Here are a small network's activations along a few directions, averaged over the inputs that share one value of a field.
Values that are neighbours, or in one group, have similar rows; names and order tell nothing.
Random noise pushes rows far along 24 fixed directions. That doesn't count. These rows show it; they differ only by the noise:
[-305 -567  124  -52   65   37  564  140  -17 -138  177  571 -166 -288
  367 -232  314  445  245  311  102  331 -358 -110  361  243  -81 -113
  148   26  425  -83  -55  851  -84 -191]
[-208   64 -213   79  276 -304   45 -339 -180  -43 -206   76   -9  -95
  128 -278  -10  176  354  257  136  177  269  156  224   95 -236   71
 -117  -26   76   55 -229 -202  -82 -176]
[-473  -64  116  -61 -495 -435  445  473 -182  361  152 -201   30  156
 -378  199  563 -284  577  588  -18 -102  268    2 -109  522  -57 -408
 -334  187 -160  196 -141  139  133  197]
[ 187 -326  288    6  142   77 -143 -387  -40  -30  200  -81 -391  201
 -133  630  186  -25 -129 -327 -128 -280 -252 -179 -104 -159  451  381
  229   54  135  631  -68  454   72 -114]
[ 298  222  448 -157   33   87  181 -677   96  119  241 -221 -118 -500
  252 -125 -175 -127 -183 -523 -222 -157  -91  118 -191   54 -208 -137
 -610 -757  -95  112 -534  228  529  100]
[  99 -524 -117   46  292  160 -236  239  217 -324 -157 -250 -490   43
 -798  166 -161  228  173 -196    7 -359 -472  489  215  101  202   46
 -331  380  706  -12  113  247 -115  300]
[-700 -340  131 -172   95 -354  112 -405  354 -143 -239 -288  113  368
 -570   44  280   52 -177   -2   24 -389 -263 -554 -148 -161  -36 -560
    3  502  334 -543 -154  376   78  -78]
[-442  -88 -220 -194 -420 -371   75 -172 -458 -665 -337   10 -376 -297
 -537   32  731  842 -416  228  262  542  -18  171 -333  156  -90 -145
 -397 -182 -206 -400 -211  235  178 -648]
[ -22 -504  523 -109 -389  315   15   37  308 -135  315 -158 -117 -183
 -190 -304  404  144  139  169 -180 -102 -314 -202 -109  258   66 -235
 -200 -358  369 -253 -146  389  138   41]
[  21  165   84   55  321  182   25 -123  116  -50  -47 -184  210  205
 -182   86  127  697 -414 -198 -130  -24  -25  280 -170 -354  240  -69
    3 -367  116 -343   32 -129 -102 -253]
[ 173  471  -58   39 -245  -53  435  -31  612 -140  -79  464  -17  146
  369  573  119 -446  -73  353  518    6   87 -455 -186 -333  -57 -407
  414  115  538  105  -76    0  -90  -11]
[ 108  101 -182  389 -311  171  165 -187  119  577   19  298  378 -845
 -280   -7  105  198 -570 -220  270  416  -34  307 -280 -270  179  -12
  -97 -307  358 -155  189 -298  122  133]
[  96 -101 -120 -134   79 -100  -12   93 -280 -141  368 -195  162    6
  255   49  146  274 -209  -41 -212  185   13  126   55  -28   21  340
  -53 -192 -660 -169 -100 -371  261   42]
[-109  -52    6   26  914 -601  224  -22   46   25  317   35 -535  284
  408  205 -279  -95  323  -80 -490  275 -191  530  230 -579  -80  298
  -84 -114  -62    1 -281  157 -350  -48]
[-244 -445 -203  214  174   38 -325   17  466 -333   33 -312 -579  244
 -190   31  116  539  585   13 -281  121   23  499  467 -201 -112    2
 -429  627 -102 -427  -11   22   53  288]
[ -55 -279   87 -256 -204  353  -83  706  -27 -317 -409 -421  159 -271
  -67  324  407 -134 -343  294  172 -331  358 -400 -471 -172  -78   50
  365  121  295  -62 -289  215 -139 -261]
[ 284  670 -115 -508  364  223   25  164 -744 -108  -24   18  138  -89
  505  439  253  248 -502 -721  -74  348 -249 -269 -350   43   -6  240
 -229 -457 -128   38  -93  553  318 -378]
[-316   21  396 -240  -11 -226  176  -71  -54  -25  -43  304  -64 -396
  -36 -398 -417 -205  207  442 -478  198 -268 -192 -114  349   29  -25
   58   88  -39 -159  250 -129 -135 -118]
[  77  400 -524   -5 -140  469 -523  385 -285  -57  -92  -80 -243  630
 -122  419  301 -104  108 -298  361  174  -84 -126 -175 -228  706  127
  -89  211  310   70  109   53 -310  -32]
[ -98   88 -207 -302 -654   -2  325   -1 -498  -26  194 -682 -283 -360
 -165 -279   51 -251 -108 -218 -131   77 -466  676 -171  345 -285  451
  -89  106 -137  480  -59 -352  -66 -228]
[  94 -444  378  192  124   30 -787  520 -174  251  296  121   20  124
 -570  -51 -173 -113  220  118 -656  -72   21 -159  -30  160  527  192
  -24 -121 -203  -69  524   89 -229  173]
[ 460  626 -432 -234   45  293  232  457 -232 -176  282  250   65 -104
  -27   93 -226    9  -23   -4 -177  265 -147  493 -196 -470 -619 -168
  -80 -191 -154  506  360 -321  299 -361]
[ 212  267 -495  420 -371 -180 -498  236   25  -81  407  880 -318  -41
 -126   -7 -188    4  -57 -185  125  717 -419 -129  237  -81  185 -193
   96  -61  212 -126  657  158 -140   89]
[ -54  172  222  106  472  270   29 -257  481  227 -223  -89 -170 -251
 -410 -425    9  -95  810  247 -517   -3 -187  -15 -503 -759 -643 -163
   42  111  914  281  -17 -254  -88 -228]
[-226  191   54  112 -409 -119  -32 -130 -113   13  111 -159  258 -393
  510  417  149  675 -453 -124 -111  294  275 -170  349  383   98  234
  641   90 -328  226  313 -123  369 -200]
[-226  110   15  447  273 -397  -61  186  424  238  -33   79  200  623
 -320 -397  298  169  488  -25  -59   26 -367 -813  -72 -278 -208 -314
  553  286  193 -414  313 -535   43  567]


Field FOFEG:
gosi: [ 501 -160   38  247 -449 -102 -403 -228  577  -93  -52   72 -149  -43
  152  219 -214 -719 -176  103  346 -259  551  -78  -21   40  -18   -8
 -265 -121 -236 -270 -332 -158   32  533]
dogo: [  58   80   72    0 -284 -303 -506 -701  146  249  113 -155  340 -134
 -427  393  234 -380 -312 -172 -202 -334   81 -712 -454   78    0 -170
 -232  187  208 -114 -113  410  164    9]
zimeb: [  37 -499   18 -478  506  -62   34   96 -620   99  -79  335   28 -495
 -591  132  -33 -402 -347  -40 -161   29 -369 -242 -643 -178  177  139
 -649   13 -321 -168 -163  474  402   95]
norom: [-123   99  496 -160 -545 -123 -529  228  120 -422   76 -544 -718  -92
  156  643  225  248  -21   41 -116   64  262 -104   24  500  633 -147
 -242 -682  187   -4 -454  459  352   31]
zepeg: [ -60 -220 -312 -387  242   63 -379  -46 -299  118  515 -229  -56 -298
 -274  -30  -87 -444  482   35 -603  195 -254  200 -219 -317   45   71
 -967  100 -177  -68 -290  -29  483  155]
fefe: [ -32  275 -192 -171  -60  164 -138   59  211  -54   -9  124  495   72
  303   45  205  -68  287  531  111  311  415 -230   21   16  -14 -264
 -360  -18   35 -591  -22 -337  149   43]
nos: [-132 -162 -114 -150  305  273  508 -353 -502  530 -329   97  282   35
   38 -252 -387  -72 -329 -451  324 -232  106  609  183   34  155  216
 -326  118 -723  282  -13  -64  168   92]
mab: [-337 -291   45   43  260 -370 -438  -47 -143  -35  178  -65  -84  -22
 -284  213  -18  227   39  466 -243   48  217    6   37 -183  759  -57
   70 -302  468   40 -254  145 -311 -276]
vugiz: [  36   92   46 -158  436 -555 -180 -666   52  -25  121 -187 -110  175
 -132  406  -10 -213   34   11 -312  -56 -169   -6   44 -165 -375  103
   74    5  493  470  -31  273   24 -562]
sefat: [ -88  -76  -22 -267  141  219  452   69  226 -647 -678  -46 -306   29
  189  244  121  510  -59 -251  309 -217 -244   11  332  314 -770 -148
  250  756  414   97  170  782   95 -327]
mib: [ -56 -375 -183 -107 -122 -182 -348   68  322 -573  -25 -381 -839 -202
  103   73   -8 -299  510  340  -72  213 -188  149  209   -2  -46  363
 -163  459  339 -176 -427  -19 -171  151]
mabe: [ 258  107  -66   30  418 -611  320  189  -54  252    9  448  -85 -205
 -235  141 -154 -276  135 -169 -372  311 -473  153 -188  -26 -724  138
 -220  439 -147  -15  417  159   77  332]
FOFEG is arranged as 4 separate groups.
- List the group mates of fefe, in the order listed. => zepeg, sefat
- List the group mates of zimeb, in the order listed. => vugiz, mib
- List the group mates of norom, in the order listed. => gosi, nos

Field MEPU:
voto: [ 110   39   24  -66   70   76  189   39 -181  124  336   30 -102 -109
  154   -2  101  302  -26 -329 -103  451 -440  369  149  -26  -48  226
   65 -414  222  401  219   75  231 -165]
bebi: [ 153    8    1  125 -368  217 -165  220  195  -59  424 -227 -108 -353
 -203  123 -563  185 -301 -233 -257 -328  -86  419  274  189  368 -277
  -41  -67   -5  176  133   36  178  321]
pul: [  12  180   19   55 -110  302  325  326  -91  253   92 -285 -274  365
  140  160  161 -112  -20 -299  140 -148   -6  294 -277 -390  455   53
  -57 -213 -203  177 -407   28 -214  233]
geb: [-270   62 -148   12 -535 -404   30  -18   19 -156  118   62 -355 -113
 -209  283  239  -37  141  610  -66  357   -5   63 -223   59  342   76
   66  202   44   17  -38 -349 -151  -77]
fadof: [-155  292    7 -228  -88 -209  208 -318  -46  -96  389 -394  -86 -132
  344  301  188  215  -81 -337 -233  106 -423  -59  107  270  -17  -13
   13 -117  374  170 -185  242  284 -129]
ris: [   9   48    7  108  -90  -18 -580  -99  141  136 -115 -202  240  -71
  -69   39  -19  -41 -124 -151  144   42  164 -152  223  265  129  -46
  -75 -215  480 -248  170  -24   40   49]
guke: [ -66  121 -101 -395 -181  393 -110  300  252   17  278 -708  162  -15
  300   71  -68 -276  -50   68 -570  178 -163  691   82  -91 -256  271
  -66  276  603 -330  255   86 -690 -535]
fubil: [ 154 -362   -1  -88   17 -353 -381 -162  182 -306  155  122  168 -502
  -16  221 -172   44 -338  119  -88   89  156   71  460  350 -458  -50
 -221 -166   82 -191  170  293  379 -124]
lized: [ 396   22  -85  349  205 -648 -107 -177   83  -95  107  -73   97 -156
 -462  -58   29  113  230  191 -260 -315  -40  187   52  466 -591  142
  -69  -57  363   35  -43 -247 -210  168]
tos: [ 217 -250   82  374  115  -52    1 -245  235  113    6  240   40  350
  295   84  280  191   45  -21  365   74  248   82  359  234  282  296
  -67  -59 -178 -320  -18  -86 -224  297]
mub: [-388  320  387  -89   48  411  458 -234 -117  414 -833 -585   63  609
  -52 -317  300   78  103 -604  541 -360  198  -75 -189 -174 -326 -197
  253  104 -235  556   30  -17  234 -243]
pabu: [-238 -392  239 -222  209  302  266 -209  101  361  163 -284   17   79
  163   54  215 -279  465  167 -351 -175  -94   45  -64 -116  179  205
 -249  345  162   72 -309  286  -70   19]
MEPU is arranged as 4 separate groups.
- List the group mates of tos, in the order listed. => fadof, lized
- List the group mates of mub, in the order listed. => bebi, guke
- List the group mates of ris, in the order listed. => fubil, pabu

Field LOK:
tar: [-104  -27   86   -2  -61   20  -31 -107  173 -238 -285 -155  213  103
  148  276   20  332 -625  -27  237 -155  352  -79   58 -163  123  -57
  392  -25  -97 -161  -23   14  -60 -276]
nudo: [ -92  328   -7   89  165  192 -181  202   98  -34 -335 -158 -338  333
  208 -135  124  280  493 -330 -121  260   42   -6   62 -150 -327   17
  -68  256 -264 -109  147  -33  125  140]
sot: [ -57 -145  -84 -175  -93  673  588  176  -79  157  160  297    7  -27
   36 -163  103  100  246  -77   73  -64 -429   44  -44   40  152 -171
 -205  361   89   81   35  362   94  169]
dut: [ 303 -121  227   12 -205   99  247  233   12 -111  211  491 -124 -297
  150 -336 -204  -76   10  187 -373   23    3   12 -166  -30 -432  -60
   -2   10 -784  -33  116  140   48   70]
kefu: [  63  401 -153  264    4 -339  -69  494   -9  -39  283 -139 -181  321
   88  416  390  347  170  -91 -383  203  -20  -47  -32 -180 -301    8
  413   63  -42  154  171   65 -114 -100]
vot: [-572  -14  256 -189  216 -198 -119  -31 -228  -27 -285 -312  126    7
   17 -460  136  140  323  334 -274    7  626  -33 -122  167 -159 -383
 -648 -286 -416 -613 -500  210  -41 -265]
libes: [-183  -80  206  -48  -35 -218  325 -466  479  225  -25   64   24  364
  190 -320   15 -672  144   67   29   63 -167  -99   -2 -289 -492  -75
   64  254  -39 -241   60  -42 -218  -84]
nulal: [ 145 -108 -415  182 -181  374 -663 -185 -234  158  133 -239  261  107
 -357 -301 -295   51 -317 -522 -242 -269  115  279   90  -50   34  184
 -219  396 -571 -181  262  -37 -166   25]
domu: [ 353  220  -32  149 -351   82 -540  -90  220 -178  332  134  -14  215
 -177  129 -144 -162 -126  143 -125 -133  145 -142  -55 -105  116 -230
  104 -261   95  102  178    2 -122 -203]
nafim: [  15 -343 -172 -106   81 -138   31 -144   -3 -229  -22  127  311 -156
  -59 -292 -200  -40 -154  265  107  -54   -2   56  227  -55 -539   97
  267  136  -43  111  206 -319  130 -243]
palod: [  83  245  280   50 -357  187   53   19  117   46 -152 -195 -181  405
 -118   40  252   27  272  147  -53  -82  304  335 -113  167  -94  -72
 -135  -88 -233  166  121  -41 -167 -178]
buz: [-433  303  333 -174  465   -5   -1   21  -41  379 -135 -267  105 -158
  349 -400 -150   -3  391 -214 -478  375   61   16   86 -102 -402  -99
 -223 -228    9 -165   79  -31  192 -135]
kiton: [ -40 -233   -3  290  247  143  200 -299  131  165 -190  474   89 -547
 -133 -649   -5  305  336  335    8  128   90  -52 -172 -303 -255 -130
  -91   19   83 -160 -183 -163   83  146]
gugo: [-224  -36  212  -98   48 -218  258   83   19   73 -273 -227   92  -61
 -269   62  305  102 -134   47   -2   -9    6  283 -158  237 -167 -107
 -270 -101  354 -364  -28  364 -337 -254]
LOK is arranged as a line.
- Which values are neighbours of vot? Give them in the order they are listed. => kefu, gugo
- Which values are neighbours of nudo? Give them in the order they are listed. => nafim, palod
- Which values are neighbours of dut? Give them in the order they are listed. => tar, kiton
- Which values are neighbours of domu? Give them in the order they are listed. => libes, nulal
